A small network was shown many inputs. Here are its activations along a few directions, one row for each input.
Each table varies a few parts of the input and shows all the possible inputs, shuffled.
Descriptions start from the smaller parts, as in this example, which fits no table here: one of 3 separate values, together with either a single point or one of 9 places along a line or (one of 4 places along a line, together with one of 8 places around a ring).
Shared parts are said once, and a part with two or three values counts as separate values.
In the rows, zero is written as 128.

Rows:
R1: [139 102 135  40 124 162 177  82 104 111 114 197 125  85  99 111 132 188
 122]
R2: [170 131 122 135 136  73 101 218 114 163 158 136 174 132 193 115 157  80
  94]
R3: [120 141 102 170 154 108 146 110 134  82 130  75 100 119 133 100  73 161
 166]
R4: [144 157 138 162 119  89  85 186 135 192 150 117 140 136 167 127 178  75
  54]
R5: [103 109 149 116 108 218 175 110 140 115 104 184 107 153  77 194 124 117
 140]
R6: [105 140  71 167 116 123 130  91 165  97 118  51 135 124 108 129  89 148
 151]
R7: [129 163 158 173 108 111  51 186 103 227 126 119 146 183 168 166 177 107
  80]
R8: [148  86 180 105 134 162 187  81 106  88 131 174 130 120  91 138 120 150
 122]
R9: [ 94 173  94 165 108 143 109  85 123 111  98  71 132 152  91 143  77 100
 186]
R10: [157 128 126  93 163  80 103 195 121 186 169 133 161  92 192  86 186  89
 128]
R11: [115  92 163 105 112 163 164  87 155  91 108 177 122 124  68 164 131 134
 112]
R12: [112 114 100 105 154 104 108 105 136  73 130 103  64 116 147  62  92 187
 181]
Question: Describe the family of inputs behind these rows.
Answer: one of 3 separate values, together with one of 4 places along a line
Question: Changing only the place on the line of 4 turns R7 into R10. The same change can be made to R5. Which row results?
Answer: R1
Question: Change only the choice among 3 separate values in R8. List by row number the other rows that result.
Answer: R2, R3

Rows:
R13: [121  88 137 110 133 187 207 126 177  96 155 173 142 123  77 181 143  77
 132]
R14: [127  89 163 160 133 184 210 132 150  89 122 175 120 131 104 195 123 118
 112]
R15: [140 144 131 146 116 115 119 150 120 178 147 125 174 125 135 143 158  37
  97]
R16: [111 119 122  96 108 165 167   7 118  51  99 147 120 125  56 133  76 176
 178]
R17: [118 122 116 113 135 109 110 114 135 131 133 127  72 119 155  87 129 187
 120]
R18: [101 162  62 161 108 137  91 126 123 127 102  74 143 164 121 140  82 100
 164]
R19: [143 120 147  83 141 128 129 147  92 149 142 173  97 131 160 108 132 165
 121]
R20: [136 118 135  47 129 144 111 137 114 142 151 157 125 101 150  97 168 117
 133]
R21: [133 153 106 193 101  96 101 150 152 134 127  91 132 150 144 135 130 121
  78]
R22: [ 99 141 134 138 129 129  84 116 129 148 107 105  73 163 148 125 143 183
 126]
R23: [158  98 133  87 150  90 135 162 126 128 159 150 177  92 150 104 179  89
 110]
R24: [102 145  94 128 135 159 101  98 107 124 116  88  99 147 131 103 109 146
 205]
R25: [143 112 125 152 161  67 122 143 151 109 149 114 129 104 153  88 131 162
  92]
R26: [133 168 140 156  96 130  99 166 109 173 103 153 136 177 131 175 139 101
  97]
R27: [121 101 137 107 112 157 155  28 126  87  89 149  93 119  70 159  94 206
 109]
R28: [130  82 150 169 134 155 179 100 178  55 115 126  88 138  83 168  95 133
 113]
R29: [116 145 167 104 140 153  97 142  91 172 122 155 100 162 142 138 149 154
 120]
R30: [ 89 140 133 171  98 116  74 134 143 146 115 101  98 168 125 150 133 157
 123]
R31: [130 152  91 158 141  94 137 135 130  98 144  52 157 109 129 106  87 104
 155]
R32: [128 136  84  98 157  95 141 119 133  95 126 108 106  79 141  67  96 153
 191]
R33: [117 137 154  79 138 167  85 131 113 178 129 141 122 126 136 121 179 106
 140]
R34: [143 100 127  46 137 118 127 159 127 129 143 162 145  85 157  86 168 108
 125]
R35: [147 129 123 185 137  78 126 143 165 126 149  75 142 127 161 117 128 142
  89]
R36: [120 161 136 140 110 137  98 149 118 195 123 141 158 141 119 154 159  44
 110]
R37: [121 164  70 166 126 119 114 131 133 113 130  59 158 131 130 125  83  89
 145]
R38: [178 102 153 133 162  90 144 171 108 129 152 163 154 117 164 115 147 140
  95]
R39: [111 145 169 142 112 134  91 154 110 177 119 148 119 169 128 169 143 129
 120]
R40: [156 115 135 130 131  94 145 158 124 157 163 118 186 109 148 123 169  58
 102]
R41: [123 111 152  56  96 201 181  80 134 127 110 179 154 105  45 143 145 150
 124]
R42: [115 103 142 148 132 168 199  78 163  25 118 113 121 137  72 136  59 100
 185]
R43: [128 110 110 115 145  92 120 137 148 117 141 137  94  93 158  71 121 177
 112]
R44: [ 91 134  92 152 113 147  86 113 120 129 111  70 125 158 118 135  92 125
 198]
R45: [122 142  87 105 143 121 130  99 113 107 131 110  87 104 130  74 107 161
 198]
R46: [105 139 163 121 120 146  83 139 125 192 138 136 144 129 117 149 165  75
 143]
R47: [158 103 142  85 150 110 133 167 105 131 139 187 121 106 162  98 132 157
 111]
R48: [162 149 137 173 105 117 123 171 110 160 131 141 159 150 150 155 139  95
  85]
R49: [121 106 163  95 109 189 189  70 104 119  80 184 129 118  85 169 119 193
 106]
R50: [178 122 151 166 138  99 144 165 113 148 155 132 168 131 161 137 141 115
  90]
R51: [110 163 104 181  89 106  81 143 149 142  98  99 112 177 134 159 129 134
  94]
R52: [134 147 102 125 171  78 149 131 135  85 136  82 140  81 142  85 101 136
 170]
Question: Changing only one part turns R47 into R32. The same change can be made to R49. Which row results?
Answer: R16
Question: Describe the family of inputs behind these rows.
Answer: one of 4 places along a line, together with either one of 2 separate values or one of 8 places around a ring
Question: Change only the choice among 2 separate values in R49. List by row number the other rows that result.
Answer: R14
Question: Start at R34 and move only the place on the ring of 8, one step at a time. The first step leads to R20. Which rows follow, in order?
Answer: R33, R46, R36, R15, R40, R23

Rows:
R53: [122 124 140 131 117 168 155 123 151 129 128 132 147 138  95 171 137  73
 147]
R54: [ 79 121 179  87 111 208 126  70 107 135  89 171  93 148  61 166 131 158
 158]
R55: [124 128 112 154 128 119 171  89 149  62 105 113 121 113 100 127  84 150
 133]
R56: [123 153  97 143 145  91  97 135 121 130 126  77 122 129 161  89 101 155
 173]
R57: [121 117  89 122 144 117 130 101 134  77 139  92 131 111 121  92  94 119
 180]
R58: [119 137 118 125 124 161 130 132 127 149 127 122 149 127 114 138 136  66
 148]
R59: [149 141 137 104 140  82  93 159 115 178 149 138 141 111 169  92 173 133
 109]
R60: [156  94 155 119 141 129 178 146 129 111 132 177 152 108 122 149 144 139
  86]
R61: [116 157 113 146 101 113  73 165 121 175 116 116 133 164 141 147 141 100
 110]
R62: [123 125 142 158 111 157 155 115 139 128 117 143 151 152  96 189 134  98
 116]
R63: [126 158 110 123 123 137 105 139 109 166 129 113 154 125 137 133 137  80
 136]
R64: [134  96 165  46 127 183 158  88  95 121 109 225  80 124 111 125 138 189
 132]
R65: [157  94 161 139 134 117 155 148 129 135 139 162 141 117 131 141 141 145
  73]
R66: [128 172 114 135 109 116  76 149 109 180 121 109 158 148 145 131 138 103
 123]
R67: [153 125 137  87 144 102 125 157 106 151 158 139 143  91 155  89 168 111
 123]
R68: [129 119 104 128 132 126 156  89 159  58 126 107 128 108  95 114  83 124
 162]
R69: [150  98 153  90 143 140 181 153 136 108 154 172 151 100 126 130 138 112
 116]
R70: [125 126 147 177  97 146 133 121 131 140 126 132 142 161 111 179 128 104
 100]
R71: [124 132 115 172 128 112 153  98 145  90 122 103 105 127 112 129  83 157
 120]
R72: [ 93 110 102  85 112 176 152  44 138  82  99 124  85 114  81 117  95 219
 161]
R73: [107 149  92 164 137 100  88 151 138 123 125  85  92 136 164 105 104 154
 158]
R74: [124 133  92 121 148  98 115 117 115 106 134  77 129 113 146  88  98 130
 182]
R75: [119 151 106 180 140 108 113 132 142 114 128  82  91 152 146 122 100 164
 130]
R76: [149 116 159 143 138 105 106 158 134 157 140 137 122 138 164 129 163 139
  68]
R77: [134 128 136 117 137  86  85 171 133 175 140 145 117 123 175 110 173 126
  89]
R78: [144 106 140  84 147 128 157 156 118 126 160 155 147  96 140  94 155 101
 128]
R79: [127 147 140 173  97 133  90 150 126 152 119 108 133 181 137 162 140 107
  96]
Question: Describe the family of inputs behind these rows.
Answer: one of 3 separate values, together with either a single point or one of 8 places around a ring
Question: Change only the choice among 3 separate values in R59. List by row number the other rows that result.
Answer: R56, R66
Question: Change only the place on the ring of 8 in R69. List by row number the other rows that result.
Answer: R59, R60, R65, R67, R76, R77, R78
